A small network was shown many inputs. Here are its activations along a few directions, one row for each input.
Each table varies a few parts of the input and shows all the possible inputs, shuffled.
Descriptions start from the smaller parts, as in this example, which fits no table here: one of 2 separate values, together with either a single point or one of 9 places along a line or (one of 5 places around a ring, together with one of 6 places along a line).
Shared parts are said once, and a part with two or three values counts as separate values.

Other details of the inputs vary at random and push rows far along three fixed directions, the same in every table; ignore that.

Table:
x1: [-45  18  19  -8   1 -19  45   2  12  24  29  26]
x2: [ -8 -27 -40   3 -15   1   0  -3   8 -73  31   7]
x3: [-43  21  24 -29   6 -24  58  11  60  56   0   7]
x4: [-23 -41 -21  13 -16   3 -20 -11 -33 -41  24 -32]
x5: [ 67  -1  28   4  11  -7  12   8   9  27 -43  -6]
x6: [ 12 -46 -14  11  -8  15   5 -13  20 -40  10 -18]
x7: [ 51  44 -11  35   8  18 -38 -29 -40  17   9  19]
x8: [-32 -31  15 -16  -9  -4   3  31  21 -23 -43 -14]
x9: [  7 -20  -5 -43 -21  31 -12   8  54 -27 -33 -31]
x10: [-25  -8 -12 -28 -19  25 -13   6  16 -44  14   1]
x11: [-54  34  35 -35  17   7  42   2  62  44  19  28]
x12: [ 70  29  34 -36  -1   6  38  -6   6  18 -36  -7]
x13: [-20 -41  23 -21 -25  35 -17  -7   9 -35 -37 -38]
x14: [ 35  43  -6  32   1   1 -37 -25 -57  19  -5   7]
x15: [ 62  16  63 -20  14  16  20   7  10  30 -58   5]
x16: [ -9 -26  -3 -42 -27   1  37  17  47 -46 -30 -17]
x17: [-47  44   8 -45   1 -32  57  23  67  45  -3  22]
x18: [-32 -40 -15  36 -23  -9  -6  -9 -13 -35 -16 -17]
x19: [  5 -46  12 -33  -1  16   5  26  67 -32 -30 -16]
x20: [ 73  34   7 -17   6  27 -11 -14  -2  28 -16 -19]
x21: [ 56  33  -4  36  -4 -15   6 -22 -48   2   7  29]
x22: [-41 -17 -36 -11 -22  -6 -16   6 -17 -54  23 -17]
x23: [ -8 -48 -20  11 -10  -2 -40  18  -7 -36 -14 -30]
x24: [-64  33  42 -54   4   3  25  10  22  52  16  -3]
x25: [ -4 -41  24 -53  -8  22 -10  29  10 -36 -27 -44]
x26: [-42 -44 -15   9 -25 -15  10   5  10 -24 -12 -28]
x27: [ 65  20  -2  49  26 -29   2  -5 -61  21  24  23]
x28: [-53 -10 -24 -37 -21  -3  -1  18  20 -32   4 -25]
x29: [ 40  11  35   3  15  -5  12   8  13  27 -42   9]
x30: [-30 -30  18 -34 -11  39  -5   0  59 -13 -24 -27]
x31: [-70  39   9 -17  20 -25  -2  29 -13  39  48  27]
x32: [ 39  17  18  14  10 -11  32 -20 -22  33  11   3]
x33: [ 73   9 -22  63  15  12 -36 -41 -59  27  30 -12]
x34: [ 49   5  46 -27  -3  12  31  -7   0  41 -51 -43]
x35: [-24 -24 -50  54 -27 -19 -10 -10 -25 -75  16  29]
x36: [-57  30 -10  -9  19  -7  13   0   6  38  72  14]
x37: [ 23 -54   0 -13   0  19  -4  14  16 -65  -1 -13]
x38: [-41  25   1  -9  23 -40  41  33  20  36  31  28]
x39: [ 34  40 -35  67   4 -19 -51 -31 -67  20  10  11]
x40: [-93  42  15 -16   4 -34  45  14   0  51  45  26]
x41: [-42  45 -33  21  10 -27  10  -4  -6   3  75  60]
x42: [ 52  13  11  38  12   9  -2 -36 -31  16  28  19]
x43: [-24 -40   4  -4 -12  -7  11  25   5 -53   3  12]
x44: [-31 -27  39 -43 -12  12  14  35  26 -24 -52 -15]
x45: [-14 -35  33 -40 -12  31 -22  24  18 -34 -48 -29]
x46: [-28 -62 -70  22   0   8 -25 -40 -33 -22  16  25]
x47: [-32 -32 -51  60 -13 -21 -39 -17 -37 -20  34 -16]
x48: [ 76  11  39   1  25  20  -8  -4  20  28 -42   3]
x49: [ 71  32   2  38   1 -11   0 -26 -22  19 -32  16]
x50: [-38  34   8  -4  29 -19  17  20  13  26  56  51]
x51: [-57  53 -24  -7   5 -36   0   9   8  48  31  13]
x52: [-16 -36 -11   2  -4  20 -34  16  -9 -49  24   2]
x53: [-70  49 -21 -14   2 -46  36  18 -11  23  46  25]
x54: [-34  29  27 -39  19  -5  46   5  78  64  12   9]
x55: [-44 -30  18 -35 -14  43  -4   1  46 -26  -9 -17]
x56: [ 64   4  -2  44  12 -19 -14   1 -65  17 -12 -12]
x57: [-14 -38  32 -19 -28  23  13  -1   9 -30 -52 -32]
x58: [ 46  42  -8  21   9  14 -32 -23 -11  29  -6   9]
x59: [-55  37  -9   0  27 -25  37  -3  18  40  80  36]
x60: [-41  37 -18  34  30 -12 -29  10 -21  28  59  45]
x61: [-13 -37  16 -52  -2  29  -9  34  65 -15 -30 -30]
x62: [-27 -34 -27  37  -4  -8 -50  10 -25 -38   2  -7]
x63: [ 50  15 -13  90  10 -25  -9 -42 -53  27  10  22]
x64: [ 75   7  15  12  16   7 -31  -2 -47  28 -22 -30]
x65: [-61  33 -13  13  15 -46  50   5  12  49  57  30]
x66: [ 72  32 -19  24   9  13 -29 -26 -50   8  22   0]
x67: [  5 -22   9 -32 -21  34   5  -1  49 -59 -33  -1]
x68: [ -4 -28 -43   6 -15   0  -1  -1  20 -63  19   1]
x69: [-25 -19 -54  32 -26 -29  -5   4 -34 -51  15  -7]
x70: [ 26  46  10  17  -3 -10   2 -13 -38  27 -23  13]
x71: [ 43  42  39 -40  11  21  22  -8  58  37 -45   7]
x72: [-22 -21 -36  17 -29   0 -37  -7 -41 -64  18  -6]
x73: [-36 -41 -42  46 -10 -38 -19  22 -26 -38  11  -3]
x74: [ 76  21  53 -43  30  22  23  11  37  47 -35 -11]
x75: [-13 -71 -84  37   9  -1 -49 -17 -52 -43  16  37]
x76: [ 63  -3 -29 -20   9  26 -17 -41 -27  24 -41  22]
x77: [-24 -18 -41  40 -27 -21 -17  -4 -24 -50 -12   1]
x78: [ -4 -51  19 -29 -27  15  22   3   2 -41 -32 -48]
x79: [-70  37  11 -23  14   2  16   3  21  45  60  24]
x80: [  3 -43   2  16 -17  -2 -15  16 -41 -53 -15 -10]
x81: [-78  45   4   2  16 -24   5  -1  10  65  31  13]
x82: [ 67  10 -10  35  25   8 -37  -5 -42  22  17  -5]
x83: [-79  62 -17   0   0 -49  30  14 -21  33  52  46]
x84: [ 84  24  14  -9   5  14   4 -18  26  24 -35  -5]
x85: [ 59  21  50 -52  26  34   0  14  13  41 -19 -19]
x86: [ 53  10  13  57   3  -3   2 -36 -42  16  -7  16]
x87: [ -3 -49  -6  -5 -21  18 -17  -7  -7 -35 -14 -52]
x88: [ 55  21  52 -33  24  37 -16   8  31  49 -50 -14]
x89: [-42 -34 -21  24  -5   2  -1 -10  35 -35  19   9]
x90: [ 62  22  63 -46  15   8  26  18 -10  46 -51 -26]
x91: [  9 -40  31 -32  -2  36  -1  18  49 -47 -38  -4]
x92: [ 55  26 -19  44  -7 -25 -11 -17 -47  23 -20  -4]
x93: [-20 -44 -23   8 -14  18 -21  -6  25 -27   9 -26]
Description of these inputs: one of 3 separate values, together with either a single point or (one of 5 places around a ring, together with one of 6 places around a ring).
- Changing only the choice among 3 separate values turns x83 into x40. The same change can be made to x20. Which row results? => x33
- Changing only the choice among 3 separate values turns x69 into x56. The same change can be made to x68. Which row results? => x74
- Which other rows does x45 become when the place on the ring of 5 takes its other values? List them by row number. => x15, x44, x60, x91
- A walk changes only the place on the ring of 6. It starts at x36 and steps to x33. List the rest of the walk in order. => x93, x30, x55, x79
- Which other rows does x88 become when the choice among 3 separate values takes its other values? List them by row number. => x30, x58
- Which other rows does x1 become when the choice among 3 separate values takes its other values? List them by row number. => x21, x43

Table:
x94: [-24  29 -57  43 -14 -41 -33  -7 -53 -14  53   0]
x95: [-51  55   9 -16  25 -25   2   7   7  72 -12  13]
x96: [ 19  19 -27  49 -28 -15 -30 -34 -48 -34   4  17]
x97: [ 12  11  -2 -25 -25   9  12  -6  36 -38 -26  -2]
x98: [-54 -22 -77  50   2 -40 -48   3 -31 -28  31  -2]
x99: [-66  12  -5 -30  -6  -4  -5  37  14   7 -22   7]
x100: [ 60  -6  43  -5  23  34 -25 -31  -3  26 -45   4]
x101: [ 21  10  16  -3   0   5  57 -20  18  12  -8   2]
x102: [ -3 -54 -46   3 -33   5 -20  -3  36 -46 -16 -33]
x103: [-41 -61  -7 -25   2  -8  34  15  54 -46 -25   6]
x104: [ 45  47 -11  -7  -5 -12  -3  -8  -1  18   7  -6]
x105: [-12 -23 -27   5 -22   5   1 -14  46 -21 -23   2]
x106: [  6  51   5 -25  18  -2  17  19  37  43 -26  36]
x107: [-73 -21  12 -62  24  17  24  19  93  -5   1  22]
x108: [-54 -30 -39  51  19  -8 -49 -12 -45 -19  43  18]
x109: [-11  70  -4 -14  27 -26  -5  28  -9  83   5  16]
x110: [-26  41  58  14  25 -27  11  49  35  53  22 -19]
x111: [-50 -47   9 -19   1 -11  14  16   4 -16 -28 -15]
x112: [-78 -46  -8 -50  -7 -15  24  59  28 -26   0 -12]
x113: [ 20 -44 -25 -19  -6   7 -22   6  39 -39 -45 -34]
x114: [-41  -7 -58  34  -8 -54  13   7 -27 -37  83  20]
x115: [ 77  27 -13  -3  -5   4 -20   3 -16  -9 -20 -10]
x116: [ 80   1 -51  69 -14  -1 -44 -25 -59 -65  -9  18]
x117: [ 63  21  36   4   1  32 -28 -30 -53  12  -6 -16]
x118: [  8 -37  14 -26  -4  43   7 -15  60  -7 -18  -3]
x119: [ 23 -13   3 -15  26 -21  22   8  17  27 -10  -5]
x120: [ -9  48  -1 -14  38 -41  38  36   4  77  35  39]
x121: [ 61  12  17   3  -4 -14   8 -10 -51  14  -1 -27]
x122: [-12  68  22 -38  34  -3   2  18 -11  62  44  17]
x123: [-50 -24  29 -45 -20  44  21 -11  53 -28  -8 -10]
x124: [ 57  -5  30 -26 -37  33 -20 -15 -16 -35 -73 -52]
x125: [-57 -54   5 -11 -29  -8  31   0  32 -20 -14   3]
x126: [-25 -17 -12 -24  30   3  -9  10  40   9  26   6]
x127: [-33  19  27 -15  -2  -4  49  -6  -9  35   0 -15]
x128: [-19 -37 -48  51   1  -2 -47 -20 -36  -8  55  -9]
x129: [-69 -38   9 -32 -21  42   6  -2  25 -44   4 -32]
x130: [-22  45   4   0  -9   3  10 -17  -9  34 -11 -17]
x131: [ 72  50   0  26   2  14  11 -44  -3  30 -24   0]
x132: [ 39  25  38 -10   0  -7  25   0 -28  13 -24  22]
x133: [ 16 -39   3   8   1  38 -46   5 -36 -31 -19  -9]
x134: [122   5  33  -6  19  43 -16 -35   5  63 -26 -28]
x135: [  7  30  68  44  16 -12  -6  27   0  36  -5 -16]
x136: [ 35  27  29  10  -4 -15  14 -15 -59  25  -4  -7]
x137: [-12  -1 -15  89  15 -44 -20  31   3 -19  66   4]
x138: [-14 -58   5 -22 -19   8  41   0  56 -28 -29  -8]
x139: [  9  29  12  -6  48  -1 -20  -5 -12  72  19   2]
x140: [-34  11 -19  32  -1 -37   3  13 -70 -12  39  25]
x141: [ 47 -39  11 -26 -10  50 -14  -1  19 -77 -25  -2]
x142: [ 23 -19   3 -12   1  -9  31   0  24  33  -4 -15]
x143: [  7  30  25  13  16  12  -4 -32   0  72  14  30]
x144: [-35 -37 -26 -14 -30   3 -16   7  29 -18 -20 -43]
x145: [-18 -27  14 -19  -1  30 -17  12  14 -22 -12  23]
x146: [ 76 -10   9 123  11 -15 -34  -4 -27 -36  13   5]
x147: [-87 -16  16 -36 -25  -4  64   7  45 -16   2   2]
x148: [-23  30  20 -43   8   7   2   7   7  25  37  -9]
x149: [  5 -61  14 -34   1   0   6  15  12 -21 -45 -46]
x150: [-32 -11 -12 -29   4   0  10   8  66 -15 -38   9]
x151: [-77 -23 -38  36  -3 -40   8  23 -26 -27  37  55]
x152: [ 13 -40   1 -34 -12  47   5 -10  43 -39   2 -41]
x153: [-70 -42   5 -22 -13  26  -9   1  26  -8   7 -16]
x154: [ 36 -34   2 -15 -40  33 -36   5 -26 -79 -70 -43]
x155: [-50  37  27 -10  15 -30  44   2  -2  94  15  14]
x156: [-47 -24 -57  49   8 -40  11  21 -19 -35  46  57]
x157: [  5  21 -73  89  -8 -29 -39 -35 -78  -5  51 -11]
x158: [-33 -10 -24  54  16 -47   1 -13 -38   7  22  44]
x159: [ 35 -59  -3   6 -27  24 -38 -19   8 -62 -85 -25]
x160: [ 43  18  13   3  -5  11 -20  -2 -11  14 -57  15]
x161: [-91  36  11 -45 -21  -1  43   1  63  16  -7   8]
x162: [-42  25 -23  42  -1 -18 -21 -25 -40 -12  76  51]
x163: [ 36 -19  22   5 -28  -1  14 -19 -28 -35 -24  -2]
x164: [-44 -14 -41  18  -5 -42   0  26 -48 -39  52   7]
x165: [ 23 -16 -27  56  -3  15 -60 -15 -89 -53  30   7]
x166: [ 16  57  16   0  30  12   5 -24 -20  78  40 -11]
x167: [ 41  36  42 -19  11  26  -9  -9 -16  18  -8  25]
x168: [ 31 -45 -27  21 -19   2  19 -14 -10 -46   9 -33]
x169: [-30  -1  -3 -56   6  16   5  31  41 -25  35   6]
x170: [-11 -19  -5 -40 -11  19  -3   7  34 -41  33 -12]
x171: [101  42 -14  23  20  -1 -29  -1 -31  46 -24   5]
x172: [ 61  17  26 -14  31  36  -5  -1  13  30 -20  29]
x173: [-14 -21 -50  71 -29 -16 -37 -34 -29 -23   4  16]
x174: [ 68  22  83  49  11   4  -7   6   7  27 -37  -9]
x175: [ 42  28  24  -9   3 -11  44 -12   0  14  -2  18]
x176: [-31  18  11 -16 -13   1   1  -5  17  46 -30 -15]
x177: [ 62   8  22 -36  29  33 -11  16  18  35 -12   1]
x178: [ -3  -2 -73  55 -16 -17 -17 -22 -20 -36  42 -10]
x179: [ 90  34  19  -9  17 -12  20   6 -30  34  -4   3]
x180: [ 37  29  22 -18  12 -10  42   9   0  10  -8  29]
x181: [ 14  54  20 -19  -7  -2   2   1  -3  16 -29  23]
x182: [ 20 -76   4 -34 -10  51 -41  25   5 -61 -35 -42]
x183: [-33  15   1  -2  13 -35  30   5  -3  72  29  -2]
x184: [ 76 -43  24 -24 -21  60 -13 -24  19 -73 -36 -23]
x185: [-56  -4  15 -47  -8  -7  56  16  30  16  10 -33]
x186: [-82  34 -47  -9  -5 -39  -9  35  -8 -13  49  13]
x187: [ 39   0   5  11   5  40   7 -37  11  -9   7   1]
x188: [-50  46  28 -25  28 -30  38  36 -12  78   7  33]
- Changing only one part turns x151 into x120. The same change can be made to x158. Which row results? => x119
- Changing only one part turns x175 into x121. The same change can be made to x156. Which row results? => x112
- Changing only one part turns x97 into x104. The same change can be made to x146. Which row results? => x137
- Describe the family of inputs behind these rows. => one of 5 places around a ring, together with either a single point or (one of 3 separate values, together with one of 6 places around a ring)
- Which other rows does x106 become when the place on the ring of 5 takes its other values? List them by row number. => x99, x109, x160, x171
- Which other rows does x166 become when the place on the ring of 6 takes its other values? List them by row number. => x122, x128, x139, x148, x182
- Which other rows does x163 become when the choice among 3 separate values takes its other values? List them by row number. => x96, x162
